W = [ 18  37  31  38 111  13  18 -47 -27  11]
W[0]	18
W[5]	13
W[6]	18
W[1]	37

data =
[[61, 12, 17, 63, 32, 56, 32, 35, 28, 82, 46, 35, 45, 85],
 [36, 12, 30, 63, 32, 18, 11, 36, 28, 82, 56, 69, 66, 47],
 [61, 12, 28, 63, 32, 18, 32, 36, 28, 87, 49, 47, 45, 37]]
data[0, 0] = 61
data[2, 3] = 63
data[:, 0] = [61, 36, 61]
data[0, 10] = 46
data[0, 5] = 56
data[2, 9] = 87
data[2, 13] = 37
data[0, 4] = 32
data[1, 10] = 56
data[:, 2] = [17, 30, 28]
data[2, 10] = 49
data[1, 8] = 28
data[2] = [61, 12, 28, 63, 32, 18, 32, 36, 28, 87, 49, 47, 45, 37]
data[0, 12] = 45
data[2, 5] = 18
data[1, 12] = 66
data[0] = [61, 12, 17, 63, 32, 56, 32, 35, 28, 82, 46, 35, 45, 85]
data[0, 9] = 82
data[1] = [36, 12, 30, 63, 32, 18, 11, 36, 28, 82, 56, 69, 66, 47]
data[2, 11] = 47

B = array([ 60, -81, -38,   7])
B[0]: 60
B[3]: 7

m = [[-25, -74, 9, -78, -42, 15, 5], [101, -2, 110, 79, 65, 23, 84], [65, 61, 17, 102, 8, -30, -17]]
m[0][0]: -25
m[0][3]: -78
m[2][4]: 8
m[2]: [65, 61, 17, 102, 8, -30, -17]
m[1][0]: 101
m[2][5]: -30
m[0][4]: -42
m[:, 1]: [-74, -2, 61]
m[2][3]: 102
m[2][1]: 61
m[1][3]: 79

a =
4	3	2	3
5	3	3	5
4	3	2	3
4	2	3	6
5	7	3	5
7	3	3	3
5	4	2	4
6	4	2	3
7	3	3	5
4	2	2	4
6	3	3	6
7	8	4	7
7	5	3	7
Rows and columns are counted from 0.
(0, 0) -> 4
(11, 3) -> 7
(1, 0) -> 5
(8, 3) -> 5
(11, 0) -> 7
(2, 1) -> 3
(11, 2) -> 4
(12, 2) -> 3
(1, 2) -> 3
(0, 2) -> 2
(5, 2) -> 3
(5, 0) -> 7
(6, 1) -> 4
(8, 1) -> 3
(0, 3) -> 3
(3, 3) -> 6
(10, 2) -> 3

x =
[[-21  61  -4  -5  60 -13   5]
 [  3  -1 -14   2  -2 -10   0]
 [ 12 -25 -83  23  22 -27 -56]
 [  4   0 -30   2  18 -12 -29]
 [-20  26  92 -23 -32  45  71]
 [ -4 -15  24   2 -52  10  13]
 [  5  -8 -40   8   7 -18 -33]
 [  0  -4   0   3   2   2   5]
 [  3  -1  33  -2   0  17  33]
 [-15  70   5  20  54  -1  19]
 [  6  -7 -38  10  10 -17 -27]
 [  9  -8 -40  11  12 -19 -31]]
Rows and columns are counted from 0.
(0, 0)	-21
(6, 4)	7
(0, 4)	60
(5, 2)	24
(11, 4)	12
(10, 4)	10
(3, 5)	-12
(11, 2)	-40
(2, 2)	-83
(3, 2)	-30
(6, 3)	8
(6, 1)	-8
(1, 0)	3
(8, 4)	0
(6, 0)	5
(6, 5)	-18
(4, 6)	71
(10, 1)	-7
(2, 3)	23
(3, 6)	-29
(8, 5)	17
(7, 4)	2
(7, 5)	2
(3, 3)	2
(4, 0)	-20
(0, 1)	61
(1, 3)	2
(10, 0)	6
(10, 2)	-38
(2, 1)	-25
(9, 6)	19

A =
[[4368 5431 7785 7693 5587 6122 6958 5894 5388 5175 5490 5330 4594 5776]
 [7953 6323 1974 8268 7358 6373 4608 5244 7542 7077 7526 6206 3406 5843]
 [6768 7618 3858 1947 6694 6413 5509 9241 6660 6599 6883 3432 4466 7053]
 [3161 4815 9397 1607 4411 6310 7183 3606 4868 4402 4253 9001 6742 4378]]
A[0, 0] -> 4368
A[3, 13] -> 4378
A[:, 10] -> [5490, 7526, 6883, 4253]
A[1, 4] -> 7358
A[1, 11] -> 6206
A[2, 1] -> 7618
A[2] -> [6768, 7618, 3858, 1947, 6694, 6413, 5509, 9241, 6660, 6599, 6883, 3432, 4466, 7053]
A[3, 5] -> 6310
A[2, 9] -> 6599
A[3, 0] -> 3161
A[0] -> [4368, 5431, 7785, 7693, 5587, 6122, 6958, 5894, 5388, 5175, 5490, 5330, 4594, 5776]
A[1, 5] -> 6373
A[1, 1] -> 6323
A[1, 0] -> 7953
A[:, 3] -> [7693, 8268, 1947, 1607]
A[1, 7] -> 5244
A[1, 3] -> 8268
A[3, 1] -> 4815
A[0, 12] -> 4594
A[1, 8] -> 7542
A[0, 11] -> 5330
A[3] -> [3161, 4815, 9397, 1607, 4411, 6310, 7183, 3606, 4868, 4402, 4253, 9001, 6742, 4378]
A[3, 4] -> 4411
A[2, 4] -> 6694
A[1] -> [7953, 6323, 1974, 8268, 7358, 6373, 4608, 5244, 7542, 7077, 7526, 6206, 3406, 5843]
A[:, 13] -> [5776, 5843, 7053, 4378]

M =
[[6586 5084 3616 3050 3406 5762 6588 2638 3539 3461 7123 2715 3220]
 [7830 5464 6288 7531 6899 1980 7869 5215 6888 7217 7829 6148 7599]
 [1966 2398 7217 5500 7528 1923 1955 4488 3985 7358 1916 5569 6558]
 [3050 4502 6940 7655 6794 8017 2681 7423 7200 7022 2632 6843 7320]
 [7678 2617 7224 6505 7457 1959 7622 5988 6937 7345 7015 6626 7706]
 [1938 2544 7609 7268 7590 1913 1946 4630 3172 7549 1916 6228 6906]
 [2508 7301 2453 2340 2556 5774 2585 5417 4092 2403 2213 4479 2176]
 [7752 4705 5468 5263 6277 1896 7759 6697 5644 6375 7763 4310 6329]]
Indices start at 0.
(0, 0)	6586
(6, 7)	5417
(6, 2)	2453
(3, 11)	6843
(0, 4)	3406
(6, 6)	2585
(4, 4)	7457
(1, 9)	7217
(5, 11)	6228
(2, 8)	3985
(5, 8)	3172
(5, 7)	4630
(2, 10)	1916
(5, 6)	1946
(6, 11)	4479
(0, 11)	2715
(3, 4)	6794
(4, 10)	7015
(7, 12)	6329
(7, 2)	5468
(0, 12)	3220
(5, 10)	1916
(4, 6)	7622
(7, 9)	6375
(2, 7)	4488
(7, 7)	6697
(2, 5)	1923
(7, 1)	4705
(5, 3)	7268
(0, 3)	3050
(2, 12)	6558
(2, 6)	1955
(7, 5)	1896
(4, 1)	2617
(4, 2)	7224
(2, 9)	7358
(0, 8)	3539
(1, 7)	5215
(5, 4)	7590

grid =
[[176 124 192  12 175  43 116 199 163 200 190]
 [212 225 208 246  45 149 131 203  81 147 215]
 [188 127 202  12  65  26  29 184  58  92 167]
 [228 218 231 248 211  49 163 228 209 205 221]
 [209 205 221  12  60 141 189 212  73 124 226]]
grid[-5][-11] -> 176
grid[-1][-8] -> 12
grid[-3][-5] -> 29
grid[:, -11] -> [176, 212, 188, 228, 209]
grid[4][9] -> 124
grid[0][1] -> 124
grid[-3][7] -> 184
grid[-3][-10] -> 127
grid[:, -3] -> [163, 81, 58, 209, 73]
grid[-1][4] -> 60
grid[1][10] -> 215
grid[-2][-11] -> 228
grid[-1] -> [209, 205, 221, 12, 60, 141, 189, 212, 73, 124, 226]
grid[4][-5] -> 189
grid[-4][7] -> 203
grid[3][1] -> 218
grid[2][5] -> 26
grid[-3][2] -> 202
grid[2][-3] -> 58
